[133 187  81 104 114 155 105 169 131 146 110 167 160 118 130 109 130 140
 139 142 140 123 144 127  72  87 133 118 177 132 173  69 170  73 133 160
 165 149 179 154 132 113 158 162 203 197 130 124 155 156 135  37 126 144
 185 135 169  79] : Pob
[142 108 109 137 130 131 150 159 124 132  97 135 138 146 139 129 120 131
 133 161 129 102 128 136 108 114 137 118 127 120 154 131 135 132 113 140
 138 140 130 128 122  99 124 137 151 146 129 132 135 120 126 125 121 119
 145 159 112 137] : zinip
[161 118 116 167 119  38 204 165 125 122  88 134  87  96 174 114 151 128
 130 167 119  86 118 172  85 138 140 118 139  96 160 169 146 137  93  84
 153 157  70 149 139 118 100 138 158 109 221 119 121 137  85 136  39 107
 157 196 113 151] : fep
[130 186  78 134 108 162 129 170 170 162 101 165 157 105 120 108 106 134
 123 131 145 131 119 112  62  98 146 113 160 139 175  74 151  76 140 167
 166 129 180 142 146 105 165 138 192 186 101 140  74 152 134  42 135 134
 188 186 175 110] : sez
[141 132  88 161 117 138 173 174 136 152  79 149 141 120 134 116  99 127
 119 153 136 107 106 124  96 115 151 111 129 127 172 118 131 114 122 153
 154 129 143 129 142  89 141 126 166 158 111 143 136 131 124  98 123 136
 168 160 187 150] : Vesef
[186 109 138  98 143 173  78 142  99 141 113 136 164 186 118 148 156 176
 164 160 154 110 147 155  58  83 127 104 160 121 145 106 162 126 132 160
 151 163 157 119 103 123 129 149 162 180 109 141 137  98 178 108 134 169
 149 159 114 186] : depi
[133 187  81 104 114 155 105 105 131 146 110 167 160 105 104 109 130 140
 139 142 140 123  42 127  42  87 133 118 177 132 173  69 170  73 133 160
 165 149 179 154 132 113 158 162 203 197 130 124 155 156 135  37 126 144
 185 135 169  79] : Sameb
which: [131 186  79 134 108 163 128 171 170 162  99 165 156 105 121 107 106 133
 123 130 146 132 120 112  62  99 148 113 161 140 174  74 152  76 139 166
 167 128 180 143 146 104 165 138 193 188  99 140  73 152 134  42 135 133
 188 185 176 109]	sez
places Sameb: [105]	7 8 14
places sez: [120]	15
places sez: [186]	2 46 56
places depi: [186]	1 14 58

[ 59 205 180 100 133  94 172  76  90 191  66  91 204  78  93  70 163  88
 167 108  66  47 194 196 117 122  53 164  89] -> pekit
[178 154  79  63 159  67 199  79  55 112  75 108  68 161  53 163 200  54
 193 162 131 162 164 152 142  62 142 160 143] -> Tak
[ 59 205 180 100 133  94 172  76  90 191  66  91 204  78  93  70 163 179
 167 108  66  47 194 196 117 122  53 164  89] -> nofe
which: [178 154  79  63 159  67 198  78  55 112  74 108  68 161  53 163 200  55
 193 161 131 162 164 152 143  62 143 160 143]	Tak
which: [ 60 204 181 101 133  93 171  76  90 191  68  91 204  80  92  71 162  89
 167 109  65  46 195 197 117 122  53 163  88]	pekit

[108 154 124 165 106  84 137 134 121  86 104 108 121 140  62 171  80 108
  86  99 132 139  89 199 130 145 163 145 124 127 156 120 150 165 147 121
 110 181 126 114 110 139 147 171  75 140 124 138 120  87  92 155]  Sefe
[108 154 124 165 106  84 137 134 121  86 104 108 121 140  62 171  80 108
  86  99 132 139  89 199 130 145 163 145 124 127 156 120 150 115 109 120
 100 155  90  91 134 119 174 126  65 170  74 118  72 111 127 117]  pog
[124 141 123 126  98 117 138 140  99 111 117 102 129 148  89 166  94  99
 114 141 136 111 106 217 130 143 140 146 130 103 133 112 123  80 117 106
 123 140 109 121 151 114 143 135  90 160 112 117  88 128 110 120]  Mezo
which: [108 154 123 165 106  84 136 134 120  86 103 108 120 141  62 171  80 109
  86  99 133 139  89 200 130 145 163 144 123 126 155 121 150 115 110 120
 101 155  90  92 134 119 174 125  65 169  75 119  72 111 127 116]	pog
places Sefe: [165]	4 34
which: [124 140 121 127  97 118 136 140  99 112 118 103 131 149  88 165  94  99
 115 141 136 111 105 216 131 143 139 145 130 103 132 113 124  81 117 107
 123 139 109 121 151 113 143 135  91 160 115 118  89 128 110 120]	Mezo

[154 179 174 159 145 130 116 169 170 101 118 140 125 191 143  94 135  85
  86 179 123 154  94 201  89 154  90 130 163 114 107  99 110 140 100 129
 129 215  96 125 191 129 102 148 172 135 130 113 118 166 119 113  92 143
 129  78 163] : reb
[127  98  70 145 141  92  62 100 129 110  88  76 120 138  86 150 128 131
  70 145 120  84  54 140  95 114 128 140 178  51 110 172 194 130 127 112
 108 149 171 122 124  76  77 112 148 154 135 177 163  81 108 158 143 150
 179 116 162] : Niva
[122 121 124 136 202  95  62 166 122 157  76 130  97 199  91 137 137  96
 163 160 127 106 125 111 140 110  58 107 155 123 108 141  93 189 138  62
 117 143 153 207 120 135 107 166 125 111  87  70  86 163 167 145 124 121
  90  78 127] : Rolof
[138 165 117 155 165 105  65 187 117 197 106 141 146 132 140 152 145 152
  88 128 192  95 137  94 184 114  47 149 132 135 107  76 111 121 149 115
  86 133 140 174 144  98  77 125 159 131 168  43  86 166 150 163 126 149
 104  97 151] : nopak
which: [127  98  70 146 140  93  61 101 130 111  88  75 119 139  85 149 129 132
  70 146 120  85  55 141  96 114 127 140 178  51 109 172 193 130 127 111
 108 149 171 122 124  78  76 112 148 154 136 176 162  81 108 159 144 149
 179 115 162]	Niva
places Niva: [108]	37 51
places reb: [113]	48 52
which: [154 179 173 159 146 131 115 169 170 101 117 140 126 191 143  95 134  84
  86 179 123 153  94 200  88 154  91 128 162 114 108  99 110 140 100 128
 128 216  97 125 190 128 101 148 172 136 129 113 119 165 120 112  92 144
 129  78 163]	reb
places reb: [154]	1 22 26
which: [122 120 124 137 202  95  62 167 122 158  76 129  97 199  91 137 137  96
 164 160 127 106 124 111 140 110  58 106 155 124 108 141  94 190 138  62
 117 143 154 208 121 135 107 166 125 111  86  70  86 163 167 145 124 121
  90  78 126]	Rolof
which: [140 164 117 155 164 105  67 187 119 197 106 140 144 132 140 149 145 152
  89 127 192  94 137  94 185 113  47 149 132 134 106  76 110 122 148 116
  86 134 138 174 145  99  76 124 159 131 169  43  86 166 150 163 123 150
 103  98 150]	nopak

[224 202  83  70  81]  Zasi
[162 216  90 133 141]  donan
[167  57 221 125 118]  Por
[203  72 218 165 156]  lolu
[128 133 166 166 164]  refid
which: [128 133 166 167 164]	refid
places Zasi: [202]	2

[173  84 146 137 126 146  88 149] = tuzum
[ 57 122  78 118  82 144 176 134] = Mek
[ 57 122  70 118  82 144 176 134] = demet
[129  49  99 137  72 199 124 198] = Vori
which: [ 57 122  70 118  82 144 176 134]	demet
which: [128  50 100 137  71 199 123 199]	Vori

[119 120  80 122  80]  meru
[ 43 141 156 143 181]  gura
[120 118 118 120 118]  pav
[196  81  81 133  81]  seget
which: [195  81  81 133  80]	seget
which: [ 42 139 155 143 180]	gura
places seget: [81]	2 3 5
places meru: [80]	3 5
places pav: [118]	2 3 5
places pav: [120]	1 4

[130 166 125 105 131] = dorog
[ 90 167 120  72 103] = tir
[186  91 131  74 129] = Fuzoz
[186  91 131 156 129] = ravo
[105 153 105 104 131] = Devef
which: [187  91 131  74 130]	Fuzoz
places dorog: [130]	1
places Devef: [131]	5
which: [129 166 125 104 131]	dorog
places Devef: [105]	1 3
which: [104 152 107 105 132]	Devef

[148  41 166 120] : vozi
[183  50 200  39] : kop
[185 182  97  88] : dami
[222 119 119  40] : Nesup
which: [184  50 200  39]	kop
which: [148  41 166 121]	vozi
places Nesup: [40]	4
places Nesup: [119]	2 3

[197 123 112 121] = marir
[133 117 140 133] = venon
[120 120 143 120] = bim
which: [195 125 110 121]	marir
places bim: [120]	1 2 4
which: [133 116 140 133]	venon

[120 168 117 168 116 117 117 117 168 117 120 161] = Zafe
[120 168 116 168 116 168 117 117 168 160 110 161] = Zeve
[120 168 116 168 116 168 117 117 168 101 139 102] = Bev
[166 101 119 101 163 101 163 163 101 114 175 113] = fuzo
places Zafe: [120]	1 11
which: [120 168 116 168 116 168 117 117 168 101 139 103]	Bev
which: [119 169 116 169 116 118 115 118 168 119 119 158]	Zafe
places Zafe: [117]	3 6 7 8 10
places fuzo: [101]	2 4 6 9
which: [166 101 118 100 163 101 164 163 101 115 175 113]	fuzo

[147 119 119 148  84]  tas
[134 134 134 147 145]  Revo
[134 119 134 143 119]  piv
places piv: [119]	2 5
places Revo: [134]	1 2 3
which: [134 135 134 148 147]	Revo
places tas: [148]	4

[157 178 131 120 167 172 153 109  71 120]  kopa
[139 153 186 129 128 160 128 105  91 157]  fof
[108 151 197 117 105 134 112 128 165  99]  Segut
[133 129 128 132 126 129 128 126 132 124]  zifos
[130 125 136 128 131 129 124 126 131 123]  dov
[ 75 121 147 150 144 146  55 178 166 140]  Simal
[129 124 132 126 126 127 124 127 130 123]  Zibe
[ 98 167 110 155 167 123 123 139 125 119]  nusu
[132 130 133 128 129 129 127 126 132 127]  ker
[ 89 122 140 115 144 126  76  97 129 117]  zal
[102 104 138 109 130  93 128 138 113  91]  goto
[132 128 131 128 129 125 128 126 133 122]  Vuzon
which: [139 151 185 128 128 160 128 103  90 156]	fof
places nusu: [123]	6 7
which: [ 75 121 148 149 144 146  55 178 167 140]	Simal

[ 88 112 109  80 134 131  90 150 110  90 132 148 181 147 190 145  89 115
 120  90 157 110 200 100  89  90 102 110 195 165 189] : fogo
[ 85 125 114 120 142  87 138 171 120  86 171 171 154 121 120 120 170 132
 151 138 106 117 159 171 120 159 114  80 135 130 114] : bep
[ 87 173  79  77 146  92 162  67 119  84 174 162 156 116 124 135 108 162
 156 137 104 121 124  96 140 162 111  87 127 126 162] : Tosa
places Tosa: [124]	15 23
places bep: [114]	3 27 31
which: [ 87 173  77  77 148  93 163  66 121  83 174 160 156 115 124 135 108 161
 157 136 103 119 125  97 141 164 109  88 126 126 162]	Tosa
places bep: [171]	8 11 12 24
places fogo: [110]	9 22 28
places Tosa: [162]	7 12 18 26 31
which: [ 85 126 114 119 142  86 137 172 121  86 173 172 154 121 120 120 169 132
 150 138 106 117 159 171 121 159 114  79 135 130 113]	bep

[130 133 182 176] : raku
[128 142 196 196] : nazes
[138 197 160 160] : posuf
[143 202 156 130] : tirar
[128 149 198 147] : fulum
[129 133 159 187] : gato
[128 142 196 157] : Rima
[140 201 156 131] : suso
[138 199 158 130] : tik
places posuf: [197]	2
which: [138 197 159 159]	posuf
which: [130 133 183 175]	raku

[108 159 120  98 109 120 132 120 171 189 121 189  85 189] : libek
[137 101 141 179 152 121 119  92  93 133  85  60 152 100] : rezuz
[140 102 128 186 147 126 114  84 102 145  78  56 148 115] : koso
[123 139  62 136 103 113 116 150 170 160 121 151  86 189] : zumu
[108 159 171  98 109 120 132 175 171 189 153 189  85 171] : lipor
[113 123 155  62 135 119  98 141 133 103 158 192 126  76] : fuz
[123 139  62 136 103 113 116 150 170 160 121 151  86  75] : Seve
[120 103 178 101 157 137 100 100  96  99 133 132 165  49] : niz
[113 188 142  68 142 128  84 118 118 102 136 182 132  71] : lin
places lipor: [189]	10 12
places libek: [120]	3 6 8
places niz: [101]	4
which: [136 101 141 179 151 122 120  92  92 133  85  61 154  99]	rezuz
which: [122 139  62 136 102 114 115 150 170 160 121 151  87  75]	Seve

